Each row below holds a small network's activations on one input, seen along a few directions.
In each table, some parts of the input vary, and every possible input appears once, in random order.
Descriptions start from the smaller parts, as in this example, which fits no table here: ring(8) and (point or ring(9) or (values(3) and line(4))).
Shared parts are said once, and a part with two or three values counts as separate values.
(in the rows, 128 means zero)

Other details of the inputs shift rows strongly along two fixed directions, in all tables alike. That doesn't count.

A family of inputs:
x1: [100 217 103 122 159  60 111 130 164 129 160 188 184 105 133 135]
x2: [116 103 149 139 111 155 126 141 115 128 130 111 107 129 148 122]
x3: [127  82 152 140 112 137 130 148 106 125 122 107 111 122 149 123]
x4: [155 141 119 122 123 142 145 102 147 123 119 112 136 147  99 137]
x5: [145 118 112 128 142 137 125 117 121 137 118 111  96 140 106 134]
x6: [112 139 137 130 124  83 114 159 112 125 128 160 141 100 162 110]
x7: [141 109 120 131 139 163 128 105 140 131 130  98 101 148 116 140]
x8: [144 121 107 127 141 134 123 102 153 126 136 108 116 145 108 143]
x9: [112  87 165 135 107 156 133 156 108 134 121 116 113 121 148 123]
x10: [137 154  96 123 159 114 120 106 143 134 130 132 120 131 110 138]
x11: [160 119 109 131 124 168 148  98 128 123 120 117 127 156  94 122]
x12: [109 116 154 131 114 100 121 163 127 125 136 148 151 105 159 118]
x13: [146 153  97 123 154 103 117 112 142 133 136 133 124 131 108 136]
x14: [112 107 156 133 121 143 129 154  96 140 113 128 106 118 138 121]
x15: [129 164 103 131 151 122 123 107 138 139 141 126 123 133 107 144]
x16: [116 135 127 132 140 108 125 139 114 132 119 137 126 110 143 127]
x17: [137 104 158 128  95 151 143 141 109 114 102 120 121 130 140 113]
x18: [136 152 101 125 148 106 123 111 139 139 133 129 129 129 103 144]
x19: [103 119 150 131 114 101 122 162 131 125 132 150 153 106 160 121]
x20: [119 119 139 132 124 138 123 138 106 135 119 127 104 122 140 122]
x21: [134 172  91 128 159 119 116  91 174 126 158 127 141 142 110 148]
x22: [156 152 109 120 134 133 141  99 158 114 122 128 140 148 106 132]
x23: [115 205 107  93 139  66 126 123 165 107 152 190 220 122 129 127]
x24: [145 139 100 125 146 151 130  82 163 143 147  98 119 153  85 161]
x25: [106 142 134 130 124  83 115 157 115 124 123 164 143 100 164 111]
x26: [138 104 140 134  98 156 144 133 105 115 112 133 134 130 129 108]
x27: [140 130 107 128 139 130 128  99 157 137 142 107 126 144  98 152]
x28: [118 122 137 141 134 136 121 146  98 124 118 127 102 122 152 118]
x29: [130  74 158 137 100 147 127 148 104 128 121 103 101 126 147 116]
x30: [157 118 116 107 123 167 150 102 122 118 121 103 120 166  97 121]
x31: [156 140 104 128 125 148 147  94 141 125 128 125 148 148  87 133]
x32: [130 107 150 109  98 150 143 138  97 113 114 122 132 140 138 107]
x33: [118 194  91 124 160  45 105 123 184 107 164 181 193 106 154 133]
x34: [125  77 153 137 101 152 129 145 110 129 118 104 100 129 144 121]
x35: [114  79 165 133 106 153 134 154 109 134 117 113 111 120 144 122]
x36: [144 146  98 129 148 151 127  82 163 139 154  95 117 154  83 159]
x37: [118 118 136 131 125 128 124 138 108 134 115 130 108 116 139 120]
x38: [ 98 144 144 129 132  88 120 160 115 130 122 166 148  96 158 116]
x39: [108 135 147 129 125  85 119 167 111 131 127 161 145  98 153 113]
x40: [115 139 159 124 106 105 134 161 125 107 113 163 171 108 160 112]
x41: [115 137 145 131 108 110 136 156 118 108 121 177 183 108 153 106]
x42: [143 104 118 130 138 157 129 104 141 129 127  97 101 146 112 138]
x43: [121  91 148 133 110 149 129 136 118 130 122 111 107 126 144 123]
x44: [139 127 114 130 148 148 125 113 122 137 122 112  96 139 112 136]
x45: [116 127 139 136 123 137 120 140 105 132 124 127 105 123 142 118]
x46: [145 156  93 124 158 137 128  87 147 149 138 111 113 146  82 157]
x47: [151 124 121 107 120 159 150 105 122 123 122 102 132 161  95 128]
x48: [113  93 162 137 107 161 131 154 110 134 127 109 108 126 141 122]
x49: [125 133 128 133 135  99 121 145 111 131 126 137 129 111 140 124]
x50: [118  97 148 135 112 154 128 137 119 130 125 113 109 126 147 126]
x51: [102 140 142 129 127  84 119 166 115 129 123 165 148  98 155 116]
x52: [147 133  99 124 147 146 131  79 165 142 145  96 117 151  80 160]
Description of these inputs: line(4) and (values(3) or (values(2) and line(5))).
The inputs of x32 and x23 match in every part but the line(4) part. If x29 is changed in the same way as x32 into x23, which row does it become?
Answer: x12
Change only the values(2) part in x16. List by row number the other rows that result.
Answer: x52
Change only the values(2) part in x7. List by row number the other rows that result.
Answer: x44

A family of inputs:
x53: [126 135 134 123 123 127 132 135 118 126 122 132 132 125 132 121]
x54: [126 123 131 138 123 121 121 132 132 128 132 128 122 120 140 127]
x55: [129 122 133 126 119 125 131 135 118 127 118 137 132 124 126 119]
x56: [120 122 131 127 130 123 122 130 135 128 128 125 123 123 143 130]
x57: [122 126 140 125 121 131 130 135 126 124 130 133 139 126 134 126]
x58: [140 178  84 123 161  93 123  90 176 134 150 138 157 131  97 155]
x59: [127 125 132 127 123 129 130 129 127 119 127 130 136 127 140 124]
x60: [121 121 124 129 133 120 122 132 120 127 136 125 126 125 140 126]
x61: [176 129  85 117 142 169 138  57 170 144 142  85 108 175  38 160]
x62: [156  73 139 136 122 191 143 109 112 153 113  65  71 156  76 147]
x63: [132 189  93 114 150 103 126  93 179 129 156 144 167 140  96 152]
x64: [118 135 129 135 133 132 125 134 114 133 123 138 119 119 135 124]
x65: [121 127 126 124 133 118 122 136 113 133 132 130 120 125 131 125]
x66: [124 120 136 128 119 127 131 135 129 125 129 136 141 124 128 124]
x67: [117 122 132 127 130 123 122 138 120 134 138 126 127 125 134 128]
x68: [123 123 124 128 137 119 121 136 117 126 133 127 121 127 139 123]
x69: [127 127 131 132 132 116 129 137 118 134 119 130 124 118 128 130]
x70: [128 122 130 128 121 129 133 130 127 122 127 131 135 127 138 121]
x71: [124 122 138 127 119 132 134 136 126 128 130 132 136 127 131 124]
x72: [122 128 138 126 120 133 133 136 126 124 130 128 137 127 134 125]
x73: [131 128 131 126 127 128 129 130 125 119 123 131 133 129 136 121]
x74: [114 132 132 139 130 135 126 134 124 133 131 135 128 120 137 128]
x75: [125 129 131 128 122 130 132 129 126 119 125 125 134 130 141 126]
x76: [128 126 131 136 127 119 119 136 129 126 130 130 118 121 139 124]
x77: [129 131 131 126 126 129 131 133 124 119 124 128 132 128 139 120]
x78: [153  81 131 140 127 203 138 106 104 145 111  73  60 157  90 136]
x79: [129 123 129 135 136 117 128 136 122 127 120 127 126 120 135 129]
x80: [125 121 137 128 118 129 130 137 127 126 129 135 139 125 131 126]
x81: [127 126 131 127 122 132 132 130 126 119 127 125 134 127 140 123]
x82: [124 136 135 124 123 126 132 134 118 126 120 131 131 128 132 124]
x83: [121 123 132 126 133 122 121 135 130 126 125 128 118 124 143 127]
x84: [130 126 130 127 125 126 131 133 124 122 124 135 133 128 137 119]
x85: [130 119 130 130 119 127 130 132 126 120 125 132 137 125 138 123]
x86: [127 133 132 127 126 127 130 133 123 118 122 129 132 131 140 123]
x87: [122 125 138 136 122 123 120 137 132 134 134 129 125 120 133 129]
x88: [133 124 128 129 124 125 128 133 125 121 122 135 134 127 135 121]
x89: [119 127 135 122 130 121 122 136 126 133 124 130 117 122 135 129]
x90: [114 122 139 126 128 125 122 137 134 134 130 127 126 121 138 132]
x91: [130 128 132 125 120 123 129 136 119 127 120 139 134 124 129 122]
x92: [131 119 131 130 122 127 130 134 123 120 120 134 133 127 133 118]
x93: [128 130 132 124 122 125 132 134 119 129 122 137 132 126 129 120]
x94: [119 131 125 140 132 133 126 129 124 127 128 133 126 120 144 126]
x95: [128 132 134 122 124 127 130 131 118 126 122 134 131 127 129 122]
x96: [139 190  86 119 155  90 113  92 180 139 157 147 148 131  89 152]
What do these inputs look like to the network?
Answer: line(4) and (values(5) or line(6))
The inputs of x71 and x70 match in every part but the line(4) part. If x80 is changed in the same way as x71 into x70, which row does it become?
Answer: x85
The inputs of x81 and x77 match in every part but the line(4) part. If x61 is changed in the same way as x81 into x77, which row does it become?
Answer: x92
Change only the line(4) part in x79. List by row number the other rows that result.
Answer: x58, x62, x69
List by row number the other rows that have the line(4) part in common with x69.
Answer: x53, x55, x64, x65, x82, x89, x91, x93, x95, x96
Change only the values(5) part in x94. List by row number the other rows that result.
Answer: x54, x56, x58, x60
